Each row below holds a small network's activations on one input, seen along a few directions.
Each table varies a few parts of the input and shows all the possible inputs, shuffled.
A made-up example of a description, with smaller parts first: one of 4 places along a line, together with either a single point or one of 9 places along a line or (one of 3 separate values, together with one of 5 places around a ring).
Shared parts are said once, and a part with two or three values counts as separate values.
In the rows, 128 means zero.

Other details of the inputs shift rows strongly along two fixed directions, in all tables alike. That doesn't count.

Rows:
r1: [102  66  37 117 116 162 108 153 120 132 148 136  79 164]
r2: [169 135 112 187 187  41  70  42 182 194 173 163 129  96]
r3: [156 102 140 162 178  67  64  68 173 194 143 147 131  96]
r4: [114 153 233  90 103 145 168 175 102  37  96  88 192 133]
r5: [173 108 131 161 169  55  85  53 177 183 163 157 140 111]
r6: [135 153 159 149 136 131 127 135 114 110 116 127 150 105]
r7: [118  64  45 131 130 173  87 119 131 159 157 136  62 163]
r8: [141 125 162 137 154 124  89 129 153  96 133 121 157 109]
r9: [115 139 142 113 139 115 105 137 168 111 141 101 144 108]
r10: [127 140 142 125 148  82 120 118 154 154 120 122 147  88]
r11: [112 176 197  88  93 148 185 180 103  69  91  91 170 105]
r12: [119 170 154 121 123 110 143 141 131 127 115 103 141  96]
r13: [108  94  55 132 114 188 114 132 102 149 143 138  71 159]
r14: [105  77 112  91  85 222 172 175  64 100 113 114 103 192]
r15: [155 176 165 138 135 112 127 109 133 105 145 133 152 118]
r16: [118 160 152 114 127 109 145 135 131 130 115 111 135  97]
r17: [110 176 157 120 120 124 146 150 126 112 119 104 147  99]
r18: [148 169 185 106  85 171 213 174  69  36 100 119 177 133]
r19: [ 92 117  76 111  75 198 182 194  55  93 110 126 101 160]
r20: [ 94 103  24 116 117 156 127 153 111 177 142 138  73 148]
r21: [123 163 162 118 135 100 147 144 131 117 108 114 158  87]
r22: [153 112 153 158 171  72  66  62 174 190 144 138 124  98]
r23: [111 124 170 100 134 114 141 153 137 110 118 104 170 122]
r24: [122 174 179 140 134 117 144 140 192  94  76 154 137 145]
r25: [142  80  48 126 106 161 155 117  95 158 142 156  85 168]
r26: [156 114 167 125 142 113 136 109 134 108 140 130 171 144]
r27: [139 140 109 165 189  28  65  70 193 218 147 135 124  71]
r28: [158 139 119 167 172  71  68  51 182 167 178 150 127 111]
r29: [124 121  70 108  79 211 186 177  59  90 134 143 105 181]
r30: [126 119 181 122 148  91 114 127 143 109 122 117 170 120]
r31: [111 142 130 130 127 129 118 145 124  97 125 124 147 117]
r32: [119 157 134 140 152  85 114 122 152 149 130 122 145  86]
r33: [ 91  65  56  98 118 153 133 138 123 179 145 120  77 173]
r34: [122  96  78  96  76 220 170 171  85  70 148 124 100 191]
r35: [108 171 216  80  83 158 194 194 101  54  92  84 184 113]
r36: [105  59  43 120 107 148 129 136 104 173 135 147  72 162]
r37: [160 159 163 135 128 112 149 103 122 111 132 132 144 118]
r38: [ 94  91 100  86  71 199 175 181  69  97 110 111 104 180]
r39: [110  85  43 136 120 185 114 139 100 150 141 146  79 158]
r40: [140 135 147 136 132 135 137 132 106 119 107 130 136 111]
r41: [147 159 155 135 128 131 137 129 126  80 141 133 170 123]
r42: [158 137 160 132 145 115 114 120 154  80 151 129 170 121]
r43: [143 152 173 137 136 123 129 117 118 120 111 122 137 103]
r44: [116 146 161 106 135 122 122 164 155  80 127  99 172 103]
r45: [113 100  49 132 115 184 118 134  93 163 139 143  60 162]
r46: [143 146 183 129 127 134 133 124 117 112 107 118 145 108]
r47: [149 141 140 180 186  82  77  72 234 181 107 180 102 136]
r48: [148 154 167 151 143 114 121 125 123 122 111 124 152  96]
r49: [129 159 159 136 124 107 137 146 116 104 107 118 154 101]
r50: [139 129 188 124 130 134 122 123 125 111 113 110 158 124]
r51: [124 125 157 124 125 105 120 121 135 131 124 122 134 117]
r52: [112 173 161 127 139 119 152 144 202 120  84 146 130 138]
r53: [ 98  69  41 107 109 148 138 145 116 186 137 136  77 152]
r54: [160 146 160 129 120 120 149 104 123 113 131 130 146 126]
r55: [129 106  48 138 103 168 152 117  94 153 157 149  71 169]
r56: [122 168 162 129 129 115 125 153 119  90 115 122 160 106]
r57: [155  87 143 163 204  50  43  52 190 202 153 144 136 107]
r58: [146 169 188 145 133 120 126 124 121 112 110 113 151  97]
r59: [135 104  47 148 122 158 146 107 176 165 122 195  54 210]
r60: [128 185 203 112 102 181 169 193  77  35  89 108 184 116]
r61: [137 163 174 151 140 122 117 116 126 118 122 121 144  99]
r62: [165 107 153 150 176  62  83  48 180 169 166 139 143 131]
r63: [ 89  95  24 117 117 160 122 149 120 166 147 134  80 148]
r64: [154 102 150 157 180  70  63  70 173 181 137 137 146 104]
r65: [107 166 216  75  89 159 187 191 103  50  91  77 191 123]
r66: [122 174 177 140 128 102 126 130 127 101 119 114 153  96]
r67: [ 98 114  88  98  71 195 188 180  56  99 105 121  85 161]
r68: [170 115 138 159 164  59  84  45 179 185 167 150 129 114]
r69: [ 99 101  35 126 110 159 117 137 100 164 144 142  56 161]
r70: [137 112 121 160 191  44  28  62 212 172 170 132 118  95]
r71: [111  77  44 127 116 135 117 111 113 188 138 144  55 152]
r72: [158 139 185 122 125 118 140 106 132  99 132 119 171 136]
r73: [109 159 208  78  94 155 187 199 101  48  86  85 202 119]
r74: [138  99  39 137 103 161 149 112  96 169 153 149  61 171]
r75: [ 93 119  45 109 109 162 132 151 110 167 140 127  71 149]
r76: [133 125 172 130 149  78 101 113 152 126 120 119 168 107]
r77: [127 162 158 135 121 108 132 134 119 113 114 113 137 106]
r78: [114  69  37 130 121 130 117 119 112 186 134 151  66 148]
r79: [138  93  34 136 101 164 157 129  86 157 147 153  76 171]
r80: [ 94  92  35 127 110 164 112 133 109 155 149 138  63 161]
r81: [154 120 157 119 120 132 150 124 117  99 129 128 167 146]
r82: [130 141 144 136 137  94 125 126 125 125 113 130 139  99]
r83: [146 133 165 136 138 122 125 122 121 124 108 129 149 104]
r84: [106 173 158 114 126 127 130 148 142 101 126 101 157 101]
Each input here is: one of 4 places along a line, together with either a single point or (one of 2 separate values, together with one of 10 places along a line).
Changing only the place on the line of 4 turns r70 into r7. The same change can be made to r4. Which row results? -> r14
Changing only the place on the line of 4 turns r77 into r74. The same change can be made to r49. Which row results? -> r79
Changing only the place on the line of 4 turns r31 into r39. The same change can be made to r80. Which row results? -> r13
Change only the choice among 2 separate values in r5. List by row number the other rows that result. -> r68
Change only the place on the line of 10 in r63. List by row number the other rows that result. -> r10, r20, r21, r23, r27, r32, r44, r53, r73

Rows:
r85: [108 101 106 113 122 107 121 107 157 177 132 127  86 153]
r86: [134  85  80 137 146 138 101 115 172 137 142 157 106 161]
r87: [125 166 199 161 176  65  74 119 174 125  92 129 163  65]
r88: [142 126  93 171 142 141 106  81 121 153 159 173 103 188]
r89: [133  85  93 134 142 146 102 126 165 126 141 152 123 156]
r90: [145  95  98 132 122 112 114  88 100 141 173 126 113 134]
r91: [179 156 158 163 173  44 101  77 149 150 158 137 181  64]
r92: [146 141 143 114  95 166 191 129  93 128 123 127 120 148]
r93: [107 150 175  98 106 113 152 178 110  54 113  99 186 110]
r94: [179 185 198 153 159  64 107  79 136 117 165 113 191  61]
r95: [150  91 104 142 141 141 106  94 100 182 153 128 101 124]
r96: [143 122 126 153 125 148 110 111  97 139 122 133  97 125]
r97: [146 104  88 138 149 127 119 115 166 126 143 161 109 166]
r98: [119 122  78 150 153 131 101 129 130 180 116 146  96 108]
r99: [142 159 150 132  92 152 195 150 107  99  79 149 127 144]
r100: [104 170 118 130 107 143 128 154 107  89 131 118 115 112]
r101: [139 113 165 104  93 141 198 140 100 102  93 132 145 157]
r102: [121 148  77 141 131 127 148 126 152 182 106 160  87 130]
r103: [141 145 169 116 125 153 155 157 147  49 110 131 166 150]
r104: [110  83 139  89 117 153 145 167  90 123 112 102 154 132]
r105: [135  87 161 112 105 162 139 130  70 105 122 106 132 143]
r106: [ 94 132  94 115 128 120 128 125 164 180 131 118  88 137]
r107: [120 161  90 137 123 143 142 117 143 174 123 144  78 132]
r108: [105 145  85 142 126 116 119 149 126 120 124 142 110 112]
r109: [ 89 117 118 116 137 141  97 147 130 151 130  96 112 115]
r110: [ 95  96 160  96 109 147 138 181  99  92  89 102 150 133]
r111: [ 92 140 117 106 119 123 161 162 156 143  98 122 123 134]
r112: [143  80  79 133 126 105 126 104 102 146 155 142 119 137]
r113: [144 177 233 107 146  62 134 141 137  70 130  89 245  63]
r114: [146 121  60 162 127 112 119 108 110 150 142 161  96 123]
r115: [104 153 122 129 115 128 158 152 149 131  83 148 103 137]
r116: [143 118 164 109  99 139 173 113 106 119 120 122 127 155]
r117: [177 195 184 182 167  44  75  60 160 125 154 131 162  59]
r118: [136 121 133 140 108 165 151 155  77 104  88 138 122 132]
r119: [149  95 120 137 137 136 131 122  96 158 124 136 132 119]
r120: [ 98 125 121  96  92 144 138 162  94  86 143  97 131 136]
r121: [136 111 117 129 132 156 103 115 159 109 151 134 114 157]
r122: [124 103 115 103 125 115 138 104 142 182 145 118 109 145]
r123: [148 209 154 164 171  63  79  88 164 139 156 122 154  50]
r124: [129 174 101 146 141 108 124 137 129 129 132 138 137  85]
r125: [140  66 135 129 134 121 120 113  99 143 117 131 131 134]
r126: [124 133 177  87 109 123 186 156 126 112  99 111 171 133]
r127: [147 190 192 168 189  69  60  84 175 157 129 118 156  50]
r128: [113 104 168  84 109 165 141 160  83 107 125  82 155 129]
r129: [136  96 103 134 140 153  87 107 163 129 161 137 112 155]
r130: [140 102  87 137 144 142  97  96 166 137 163 144  89 166]
r131: [141 115  83 173 147 128 116  95 128 154 141 188 115 187]
r132: [103 126 158  92  98 129 179 168 131 104  85 120 141 150]
r133: [136 110 131 121 128 175 107 131 141  99 154 124 138 151]
r134: [105 172 143 124 104 146 155 147 138 116  97 129 100 137]
r135: [103 116  97 148 142 134  76 119 133 164 125 131  75 120]
r136: [ 81 117 125 102 120 159 139 191 111 115  96 101 136 122]
r137: [146 156 136 141 103 146 162 114 117 131 111 143  98 144]
r138: [ 93 125  67 125 141 100 108 145 145 154 148 121 121 107]
r139: [ 87 164 124  98 101 152 148 181 103  84 139  86 143 112]
r140: [144 124 166 125 141 146 117 145 155  79 128 131 182 131]
r141: [153 128 134 127 116 129 180 122 117 149 111 146 132 136]
r142: [ 99 101 159 102 113 145 113 152 105 109 116  93 130 131]
r143: [121  94  74 111 131 111 103 107 117 169 185 110 116 125]
r144: [145 138 139 120 122 163 141 134 138  74 143 130 127 166]
What do these inputs look like to the network? -> one of 2 separate values, together with either a single point or one of 5 places along a line or (one of 3 separate values, together with one of 8 places around a ring)
Changing only the choice among 2 separate values turns r140 into r133. The same change can be made to r124. Which row results? -> r123
Changing only the choice among 2 separate values turns r104 into r128. The same change can be made to r102. Which row results? -> r107
Change only the place on the line of 5 in r89. List by row number the other rows that result. -> r86, r97, r103, r140
Change only the place on the line of 5 in r129. List by row number the other rows that result. -> r121, r130, r133, r144
Change only the choice among 2 separate values in r137. List by row number the other rows that result. -> r99
Change only the choice among 2 separate values in r112. List by row number the other rows that result. -> r90

Rows:
r145: [109 173 104 123  93 184 159 177  75  88 126 123 107 131]
r146: [131 161 224 119 111 150 171 158 129  50  78 122 172 135]
r147: [160 168 154 177 168  73  84  88 150 117 148 148 164  83]
r148: [124 114  30 136 140 114 135 108 141 195 150 164  70 152]
r149: [160 160 186 149 139  92 142 114 106 116 110 134 176  84]
r150: [166 168 199 143 166 138 111 114 181 112 131 129 191 104]
r151: [102 130  63 115 111 116 142 127 148 166 135 133  94 134]
r152: [107  65  94 119 134 121 107 139 125 177 125 123 109 126]
r153: [163 168 225 130 119 117 153 117  92  90 117  95 181  93]
r154: [142 133 164 149 189  57  35  64 183 149 170 119 152  83]
r155: [100  92  75 131 146 104  91 107 140 220 133 116  70 109]
r156: [110 132 147 116  87 187 177 157  94 108  89 138 115 191]
r157: [136  98  51 151 140 136  93 104 165 176 129 167  54 162]
r158: [108 119 143 104  77 205 195 181  84  78  81 135 121 192]
r159: [175 146 172 150 167  63 118  76 168 132 155 135 172 115]
r160: [115  62  61  98 127 146 133 129 126 155 156 136  97 180]
r161: [129 123  68 151 140 104 109  93 118 221 138 144  68 104]
r162: [120 129 128 105  79 216 185 186  96  58  87 130 106 171]
r163: [132 154 162 150 167  52  94 106 161 169 106 129 157  63]
r164: [129  96  99 143 133 142 119 113 152 146 119 154  82 154]
r165: [ 95 116  93  99 123 139 155 167 137 130 116 116 118 153]
r166: [ 96 189 197 107 115 150 139 184 117  49 105  79 171  96]
r167: [ 90 125 143  96  94 186 148 205  93  51 113  99 156 139]
r168: [ 94 105 103  87  95 143 151 162 134 123 138 113 120 150]
r169: [165 138 175 132 147  59 104  75 173 131 163 124 172 106]
r170: [107 120  49 157 153 105  75 114 152 176 145 150  91 116]
r171: [134 101  61 144 116 165 115 112  92 143 171 134  79 158]
r172: [157 142 187 142 149 104  95 114 132  73 143 117 192 104]
r173: [141  73 114 117 112 150 140 133  77 130 126 126 130 146]
r174: [112  79 110  93 105 168 138 142  77 137 127 108 107 144]
r175: [159 189 188 136 125  80 152 101 149 100 137 127 177  92]
What do these inputs look like to the network? -> either a single point or one of 6 places along a line or (one of 3 separate values, together with one of 8 places around a ring)

Rows:
r176: [102  78  51 123 123 153 122 140 134 152 137 145  78 173]
r177: [126  94  99 132 138 102 118 108 131 183 135 132 113 123]
r178: [120 128 128 136 141 109 108 122 147 158 108 131 110 111]
r179: [121 141 129 107 108 167 160 161  98  91 129 113 137 139]
r180: [136 130 144 112 103 184 153 166  86  61 123 121 154 152]
r181: [126 108 101 128 105 181 137 131  88 122 133 131  93 155]
r182: [145 155 209 142 158  96 107 108 152 121 107 125 167  97]
r183: [131 151 183 141 146 108 117 126 146 132 102 121 150  99]
r184: [132 160 151 148 150  97  98 118 145 137 118 124 130  84]
r185: [143 148 160 142 149  79 110 108 133 143 139 120 162  83]
r186: [ 92 139 130 108  92 177 164 184  99  98  88 116 114 148]
r187: [125  83  77 118 123 141 130 110 138 164 153 134  85 171]
r188: [106 113  43 142 150  96  80  98 170 201 167 149  76 126]
r189: [151 128 134 164 176  75  69  81 175 153 155 139 146  97]
r190: [121  95 116 100  98 165 167 156  76 120 119 123 124 156]
r191: [156 107 149 152 179  76  72  76 180 157 145 145 146 120]
r192: [109 146 133 113 102 171 156 179 101  59 120 118 145 144]
r193: [150 146 174 135 146  90 117 110 121 122 140 119 170  93]
r194: [162 148  76 160 113 149 166 102 119 140 131 181  86 166]
r195: [130 189 211 132 122 138 144 158 110  71  94 105 178  88]
r196: [136 124 150 135 154  93 103 116 166 128 125 132 145 114]
r197: [111 141 139 106 119 126 144 150 144 120 113 118 135 119]
r198: [110 140 143 104 108 151 162 162 125 108 110 112 144 133]
r199: [108 116  63 118 110 162 142 149 111 145 141 126  95 144]
r200: [102  83  47 126 131 111 114 112 133 196 140 136  76 146]
r201: [ 97 154 120 117  93 181 157 185  87  90 102 114 112 137]
r202: [105 117  80 131 151  87  89 100 184 193 145 143  95 127]
r203: [102 104  35 116 111 154 130 142 121 164 147 136  69 143]
r204: [144 127 176 144 147 106 105  91 151 136 124 131 137 119]
r205: [134 125 182  92  84 166 189 166  76  66 110 103 165 148]
r206: [130 130 151 126 144  77 118 111 146 149 120 119 145  94]
r207: [152 129  78 147 103 161 184 114 119 144 116 183  81 184]
r208: [137 103 108 116 101 153 148 129  82 123 149 123 120 147]
r209: [121 132 148 102 115 152 159 155 120 101 115 114 144 143]
r210: [148 127 150 122 109 162 136 135 107  73 137 122 153 148]
r211: [109 146 124 117 114 126 144 145 105 112 127 112 136 116]
r212: [118  60  47 134 133 150 110 116 133 176 143 152  79 167]
r213: [145 153 169 153 156 102  93 101 139 131 127 129 147  95]
r214: [160 133 202 130 139 109 116 110 153  88 128 123 179 127]
r215: [150 138 140 141 154  91  99  84 161 143 162 124 135 115]
r216: [129 146 143 126 131  97 128 127 120 125 130 115 147  89]
r217: [143 162 182 135 145 103 114 133 145  79 125 117 175  94]
What do these inputs look like to the network? -> one of 2 separate values, together with either a single point or (one of 4 separate values, together with one of 5 places along a line)
Changing only the choice among 2 separate values turns r184 into r178. The same change can be made to r211. Which row results? -> r200
Changing only the choice among 2 separate values turns r206 into r216. The same change can be made to r204. Which row results? -> r181
Change only the choice among 4 separate values in r205. List by row number the other rows that result. -> r187, r204, r214
